Each row below holds a small network's activations on one input, seen along a few directions.
Each table varies a few parts of the input and shows all the possible inputs, shuffled.
A made-up example of a description, with smaller parts first: one of 3 separate values, together with either a single point or one of 9 places around a ring or (one of 4 places along a line, together with one of 5 places around a ring).
Shared parts are said once, and a part with two or three values counts as separate values.

Rows:
row 1: [ 22.4 -36.7  57.1  72.2  -1.6  11.8  30.7  72.5  37.0  42.5 -37.3  45.4
  43.5   1.1 -19.6]
row 2: [ 39.7  73.9 -33.7 -40.9 -35.6  -8.3   8.5 -68.6  19.8   8.8 -24.2  12.2
   1.3 -11.3 -52.5]
row 3: [  4.4  11.9   2.1  39.1  -4.4 -15.7 -31.9  23.7 -84.6 -31.8  16.7  17.4
 -41.5   0.7  47.5]
row 4: [-70.0   1.8 -56.7 -77.1 -26.1  23.3  22.6 -37.3  12.1  -8.0   7.3  10.9
  16.4  38.5 -39.3]
row 5: [-20.5  -2.6 -51.3 -78.7 -27.9  -2.7  -2.0 -30.6  46.2 -42.5 -14.0   9.7
   8.3  45.2 -27.7]
row 6: [-53.8   2.4 -36.3 -70.0  25.8   7.8 -22.3 -85.2   4.2   5.5  10.9  26.9
  45.5  23.4 -36.0]
row 7: [ 25.0 -63.2  13.4  69.8  -0.9  12.7  69.2  15.6  43.2  29.0 -82.5  22.2
  51.3 -11.9 -18.6]
row 8: [ 17.8 -21.8  59.5  53.8  16.6  -9.3  55.5  61.1  32.5  28.7   5.2  18.2
  26.6  -2.9  -2.6]
row 9: [ 31.7  30.9 -13.2  23.4  -5.5  40.5 -24.9  41.9 -76.4 -31.2   5.7  40.7
  -6.1  -1.4  82.6]
row 10: [ -3.3  20.2  33.6  54.3  16.2 -15.0 -52.8   9.2 -58.8 -13.8   5.1 -37.8
 -48.5  11.2  11.4]
row 11: [ 29.6 -38.4  31.0  20.2  36.4   8.3  76.1 -11.8  19.2  11.4 -25.6 -38.0
   1.9 -28.5  -1.4]
row 12: [  5.8  -2.9  71.6  23.4  32.1  -1.7   4.0  34.5  -1.9   4.6  28.6 -39.5
 -15.3 -43.6   0.8]
row 13: [ -5.6 -10.7   7.5  38.9  24.0  -5.0  -4.2 -34.6 -15.3 -23.1 -31.0 -78.1
  -5.0 -50.9   2.3]
row 14: [ 25.9  -7.3  86.9  16.8  28.2   2.1  32.7  43.4   9.1  32.9   9.9 -22.9
   2.9 -11.2   6.7]
row 15: [-57.4   9.2 -14.8 -57.7 -46.7  28.1 -27.2  16.1   9.7  20.8  82.9  27.5
   4.4  55.4 -32.3]
row 16: [ 10.9 -29.0  20.8  15.2  39.1   2.5  43.0 -16.6   0.0  -4.6 -18.9 -63.5
  -9.9 -60.3  -2.6]
row 17: [ -9.7   5.1 -34.5 -58.5 -18.2 -21.8 -62.9  35.1  75.9  12.8  44.9  48.7
 -42.6  33.9   7.9]
row 18: [  6.3  -8.3 -32.9  25.4  -7.3 -14.1   0.4 -33.0 -85.6 -34.7 -44.9 -12.6
 -24.4 -13.5  56.4]
row 19: [ 47.7  86.6   7.5 -29.5 -56.3 -15.3 -40.7  -9.6  10.7  45.9  43.8  22.8
  -3.0   4.7 -40.0]
row 20: [ 19.2 -45.9  11.8  43.9  18.8 -12.2  93.7  11.8  33.9  21.4 -45.3 -10.1
  37.3 -19.0  -0.3]
row 21: [ -4.1  -2.5 -13.0  43.3  16.3 -17.2 -15.0 -41.9 -58.6 -20.2 -46.3 -63.5
 -36.6  -7.9  17.2]
row 22: [ 27.6   2.8 -63.6  23.1  -4.0  40.4  17.2 -16.1 -68.9 -53.3 -35.5  23.7
   0.1 -22.7  84.0]
row 23: [-12.5   4.9 -23.7 -63.4 -47.5  -7.6 -48.0  37.7  39.5  -7.0  65.9  22.9
   1.5  56.6 -17.9]
row 24: [-13.6  13.2  42.4  41.8  22.4 -18.2 -36.6  30.3 -22.8 -11.9  22.2 -56.4
 -13.8 -40.6   2.0]
row 25: [-42.0  10.8   0.1 -57.2   7.2   8.0 -69.6 -23.0  -3.2  39.1  83.0  38.9
  35.9  38.5 -28.6]
row 26: [-21.5  -4.3 -71.7 -71.6  -1.2 -21.4 -15.6 -24.5  83.3 -21.4 -26.5  34.3
 -30.1  16.7   0.6]
Question: The inputs of row 24 and row 13 match in every part but one. If row 14 is changed in the same way as row 24 into row 13, which row does it become?
Answer: row 11
Question: What is each input in this table made of?
Answer: one of 2 separate values, together with either a single point or one of 4 places along a line or one of 8 places along a line
Question: Change only the choice among 2 separate values in row 26. List by row number the other rows that result.
Answer: row 17
Question: A walk changes only the place on the line of 4. It starts at row 26 and steps to row 5. List the rest of the walk in order.
Answer: row 4, row 6

Rows:
row 27: [-24.3  -7.0 -27.4 -18.1 -30.1  19.6  27.4  -9.5   3.6   4.1  -6.1  28.8
  33.7  32.4 -23.8]
row 28: [ 12.1  15.2  -2.9 -41.2 -11.3  -5.6  -4.8   3.8  51.7  38.5  33.0  50.2
  16.0  21.5 -29.5]
row 29: [  9.4 -19.4  28.6  58.1  47.8  14.9  38.1  -9.2 -54.3  -5.9  -6.8 -34.6
  11.4 -45.5  23.8]
row 30: [ -5.7 -40.2  42.5  41.3   4.6 -11.8  21.5  44.2  13.1   2.7 -14.3 -13.9
   0.6  10.5   5.7]
row 31: [ 30.7 -10.8   1.1   7.1  -8.3   1.0  18.5  42.7  58.8  18.8 -20.4  40.2
  16.1   0.8   4.1]
row 32: [ 27.5   7.7  21.6  45.4  -6.3 -13.3 -11.1  26.0 -39.8 -16.3 -19.0 -28.4
 -50.8 -12.9  44.2]
row 33: [-41.9 -30.6 -35.8 -26.4  10.9  -9.8  15.5 -49.4  39.2 -11.5 -37.2 -21.1
   1.6   7.1 -32.8]
row 34: [ 16.4  15.4 -19.0 -35.3 -30.9  21.1  45.2  -7.2  42.0  19.2  -5.3  34.1
  30.3  18.4 -28.0]
row 35: [ 27.4  17.4 -27.3  30.6 -18.7  -7.4 -33.6  17.6 -30.2 -20.0 -23.0  15.6
 -22.6  -3.5  52.6]
row 36: [ 16.8  40.0 -45.0 -15.4 -44.8  10.0 -10.1 -33.2 -50.3 -22.3  -8.9   9.8
  -3.0  11.1  18.1]
row 37: [-27.6  13.8 -17.3 -40.2   5.2   8.0 -39.4  -4.2 -25.1   4.0  39.1  33.4
   5.4  22.5  19.8]
row 38: [  3.7  53.1 -30.6 -22.2 -15.6 -17.1 -54.6  -9.5 -39.6 -10.5  23.5  30.7
 -20.9  15.0   9.1]
row 39: [ 40.1  -8.3  54.3  45.6  32.2   5.5  62.0   5.6  17.0  31.7 -36.2 -18.9
  33.7 -48.7 -26.9]
row 40: [  2.5 -31.0  34.6  71.5  36.8  -2.9  52.5   2.4 -18.7  16.4 -22.4 -26.4
  32.8 -30.7 -22.1]
row 41: [-28.7 -22.2 -41.0 -43.1  26.5   7.2  -3.7 -58.7  -0.7 -36.5 -25.3 -31.5
 -13.0  -2.4   7.8]
row 42: [ 35.0  14.1  19.6  71.8  23.1   2.9  16.0 -19.0 -72.2  -1.1 -31.0 -38.2
 -20.3 -56.7  16.5]
row 43: [  0.3 -26.5  37.5  28.9  16.1   4.7   6.6  31.9 -22.3 -20.1   0.3 -21.7
 -19.0  -3.8  52.1]
row 44: [ -3.3  56.9  11.9  -8.3 -10.1 -12.6 -66.8   1.5 -27.6 -20.2  51.8 -21.3
 -45.7  -3.0 -17.9]
row 45: [-33.9  19.0  22.5 -25.9  11.3  10.5 -51.7   6.6 -13.1  -3.5  70.4 -23.5
 -15.1   6.2  -1.7]
row 46: [ -4.1  -9.3 -25.5 -46.9   2.9 -16.5  35.2 -46.9  76.2   4.0 -34.0 -14.6
   1.7 -15.6 -34.7]
row 47: [ -3.1 -19.6  -9.5  10.2   2.4  12.5 -15.6  25.8 -16.0 -20.5  -7.0  27.2
   4.4   1.0  54.7]
row 48: [  6.4  14.1  33.3 -35.6  -8.5 -11.2 -14.8  20.7  55.5  37.7  62.9  -8.6
  -2.4  -0.2 -53.8]
row 49: [ -9.4 -33.0  -5.4  25.2  -8.9  -1.7   0.7  36.4  21.4   1.9 -18.8  35.5
  20.6  15.8   9.0]
row 50: [-37.1  -1.9  26.4 -13.0  -4.2  -7.4 -35.3  15.8  21.5  23.6  59.3 -16.0
   1.7  20.3 -46.0]
row 51: [-32.0  -3.5 -11.3 -23.6  -9.0  -4.8 -23.9   2.6  14.0  27.2  28.4  42.7
  20.2  37.8 -23.3]
row 52: [ 33.1 -18.5  50.9  21.5   3.4  -9.8  37.5  51.2  49.6  19.6 -19.0  -9.4
  -1.2  -5.5   0.7]
row 53: [-14.3   1.9 -31.5 -37.6 -19.6  31.3  10.2 -18.6 -37.2 -20.3   5.6  19.9
  20.1  16.8  18.2]
row 54: [  3.9  13.3 -55.4 -24.4   3.0 -17.4 -21.7 -69.4 -16.6 -40.4 -39.4 -40.2
 -36.2  -8.6   4.2]
Question: The inputs of row 38 and row 51 match in every part but one. If row 35 is changed in the same way as row 38 into row 51, which row does it become?
Answer: row 49
Question: What is each input in this table made of?
Answer: one of 4 places along a line, together with either a single point or one of 6 places along a line
Question: A walk changes only the place on the line of 6. It starts at row 39 and steps to row 52. List the rest of the walk in order.
Answer: row 31, row 34, row 28, row 48
Question: Change only the place on the line of 6 in row 43. List by row number the other rows that result.
Answer: row 29, row 37, row 45, row 47, row 53

Rows:
row 55: [-39.1  -9.1  -5.6 -29.5  29.2  12.6 -23.0 -31.6  -9.6   4.3  18.5  -8.4
   4.7   0.6  -7.4]
row 56: [-16.4   9.2  -3.0  -6.3 -10.6 -21.8  -8.5  -3.3  28.1   2.1  31.4  -9.6
  -4.8   4.9 -45.9]
row 57: [ -5.9  -7.9  -6.4 -31.6 -25.6  -3.3 -16.6  13.5  16.3 -21.1  -6.5  -6.1
 -16.4  35.2  16.1]
row 58: [-21.7 -14.6 -20.2 -34.0  10.8  -8.2 -34.1 -12.9  36.8  -7.3 -12.4  -2.9
 -21.3   8.0   7.5]
row 59: [-16.5  -3.4 -15.2 -14.3   7.5  13.1 -22.5   0.3 -22.5   7.9  36.2  34.4
  31.8  11.5  11.0]
row 60: [ 30.5  33.8 -30.4 -20.7  -9.9  -2.8 -17.8 -14.2  -7.3   8.8   9.0  38.9
  10.5  -3.4   6.8]
row 61: [ 16.8  42.7 -17.6 -22.8 -28.1  12.3   1.2 -10.5 -12.1   3.1   2.8  27.1
 -12.2   3.5   5.3]
row 62: [-30.7   5.7  -2.6 -16.4 -10.5  28.2  -3.2   4.0 -27.6   2.3  29.9  23.0
   9.2  18.5   9.8]
row 63: [-13.5 -11.5 -21.7 -31.2  -8.2 -11.5 -10.9   1.5  37.9 -26.9  13.4  -6.2
 -19.1   9.7   9.4]
row 64: [ 23.6  33.7  -6.7 -34.8 -23.7   1.3  -0.6 -18.9 -15.4  -8.3  -2.3  -8.6
 -10.4  12.7  -4.4]
row 65: [-11.4   0.3 -18.4 -20.7 -28.9   8.4 -15.2  23.0  18.9  -8.4  -1.5  28.8
 -17.0  26.7  25.3]
row 66: [  0.9  10.4 -11.5   7.1 -13.6 -17.0 -31.2  13.6  13.2  25.5  23.5  36.8
  19.9  15.9 -29.4]
row 67: [  9.0 -24.5  37.9  69.0  28.1 -28.0  22.8   9.5 -43.2 -14.7 -51.4 -10.4
 -10.3 -26.0  27.4]
row 68: [ 14.8  31.6 -21.6 -34.2  -6.4  -7.7   5.5 -31.1   6.2 -14.5  16.8  -8.7
 -13.7 -13.2 -10.5]
row 69: [ 45.0 -16.8  71.5  47.0  13.9  14.3  26.1  45.4   0.0  24.7  -1.1 -48.7
  -4.5 -62.9  27.6]
row 70: [-13.4  20.2   0.8   5.5 -31.7  -1.8 -12.7  17.0   9.1  19.8  17.3  25.1
  -2.1  22.5 -30.9]
row 71: [  2.9 -12.4   6.1  80.4  11.8 -12.4  23.7  -0.1 -44.7 -11.9 -58.7 -33.0
   3.5 -32.5  30.1]
row 72: [ 42.0 -12.7  65.3  65.5  39.3   5.8  31.7  30.6  -3.4   5.7  -2.7 -30.3
 -10.3 -34.3  28.5]
row 73: [-24.5  -2.6   8.2 -27.5  -6.2  17.5  -4.7  -5.5 -30.7  -9.7  24.8 -12.3
  10.5  27.5   0.9]
row 74: [ 10.3 -50.7  -3.2   9.3   0.5  -3.4  77.3 -19.9  22.5  40.1 -33.7   2.0
  23.9   7.9  -5.6]
row 75: [  7.7  27.9 -20.6 -36.6  13.1  -3.0 -18.8 -45.5   6.2   6.1  -8.2  -5.8
 -15.7 -14.2 -11.9]
row 76: [  2.6  -9.5 -31.1 -19.0 -10.9  -6.8 -33.5  19.6  22.7  -2.7   4.5  40.4
   5.3  19.6  26.5]
row 77: [-32.5  -5.1  -6.4 -27.0  10.5   9.0   1.0 -18.0  -9.1 -16.3  43.6 -11.5
   7.2   1.7  -4.9]
row 78: [  3.6 -10.5  14.8  -7.2  14.8  27.5  54.7  12.8  47.1  -6.5 -37.3  19.6
  54.0 -15.3 -23.2]
row 79: [ 20.9 -25.9 -14.7  80.9   0.3  23.9  22.6  -7.3 -42.4 -29.0 -48.5 -41.1
   1.6 -36.7   6.7]
row 80: [-24.4   5.5  -2.2  -8.8   8.8 -18.7 -31.6 -16.3  26.6  22.3   6.4  -7.3
  -6.7   3.5 -49.0]
row 81: [ 28.1 -16.0  42.7  64.1  53.5 -13.7  31.8  35.7 -29.5  -3.6 -26.1 -15.2
 -16.6 -22.8  24.3]
row 82: [ -8.7  12.1  11.9  -6.2 -27.6 -13.8 -13.6   8.8   6.0   8.2  12.2 -10.1
  -1.3  31.4 -40.4]
Question: What is each input in this table made of?
Answer: either one of 2 separate values or one of 6 places along a line or (one of 4 separate values, together with one of 5 places along a line)
Question: A walk changes only the place on the line of 6. It starts at row 69 and steps to row 72. List the rest of the walk in order.
Answer: row 81, row 67, row 71, row 79

Rows:
row 83: [ 26.8  -9.1  51.8  28.0  22.9  -3.3  17.7  39.2  34.1  47.8  11.7  11.2
  12.1 -20.1 -10.5]
row 84: [ -7.9  33.3 -73.4 -75.6 -57.4  -9.2 -64.7  -7.0  56.9  -6.8  22.7  50.3
 -12.0  41.5 -15.1]
row 85: [ 23.9  29.7  28.5  29.9   7.3   3.0   2.3  -3.0 -39.2 -27.4  -9.4 -52.7
 -36.3 -41.4  14.7]
row 86: [ 33.0  19.8  30.6  45.6  25.5 -10.9 -22.7  22.6 -50.4  -6.0  14.8 -10.0
 -21.5 -33.0  39.2]
row 87: [ 13.8  -0.5 -17.6  55.1   8.4 -11.3   2.5 -36.8 -64.1 -10.9 -42.9 -33.8
 -17.2 -23.2  11.4]
row 88: [  5.8  28.8 -70.8 -83.1 -58.0  20.3  -7.1 -28.4  -9.7  13.6  33.3  73.1
  20.2  58.2   8.6]
row 89: [-10.4 -34.6  47.8  42.4  -4.7   6.0  24.8  67.2  24.7  24.1  -0.6  21.2
  32.2  12.0   0.6]
row 90: [-50.9  37.6 -24.4 -95.0 -17.1 -22.9 -60.7 -20.9  38.6  -7.7  34.9  24.2
 -22.7  53.4 -36.5]
row 91: [ -3.4  -6.4  26.4  61.1   3.2   9.7 -17.1  51.0 -59.8 -29.2  -2.1   1.5
  -9.2   2.9  47.1]
row 92: [ 10.5 -28.2   0.2  37.7   7.2 -18.3  54.4 -17.8  20.8  25.1 -34.6 -10.1
  20.7 -12.9 -39.1]
row 93: [-74.6  15.4 -31.5 -87.8  -0.5  11.9 -62.3 -45.1   8.8   0.6  89.2  -3.4
   8.4  31.3 -51.1]
row 94: [ 26.4  -1.8  49.3   9.5   7.3   3.5  43.0  14.1  42.6  16.9  -9.6 -35.6
   8.3 -25.0 -36.9]
row 95: [  2.4 -26.8 -15.7  23.7  27.0  13.9  18.6 -26.4 -44.1 -38.1 -59.8 -29.2
 -10.6 -30.1  60.1]
row 96: [  4.6 -57.1  -1.2   8.6  29.0   7.4  71.1  -8.7  40.7  -1.9 -47.7  -6.7
  27.7 -13.7   7.3]
Question: What is each input in this table made of?
Answer: either one of 4 places along a line or (one of 2 separate values, together with one of 5 places along a line)
Question: What sort of input is row 90?
Answer: one of 4 places along a line
Question: Change only the choice among 2 separate values in row 92. List by row number the other rows that result.
Answer: row 87
Question: List by row number the other inputs of the same sort as row 93.
Answer: row 84, row 88, row 90
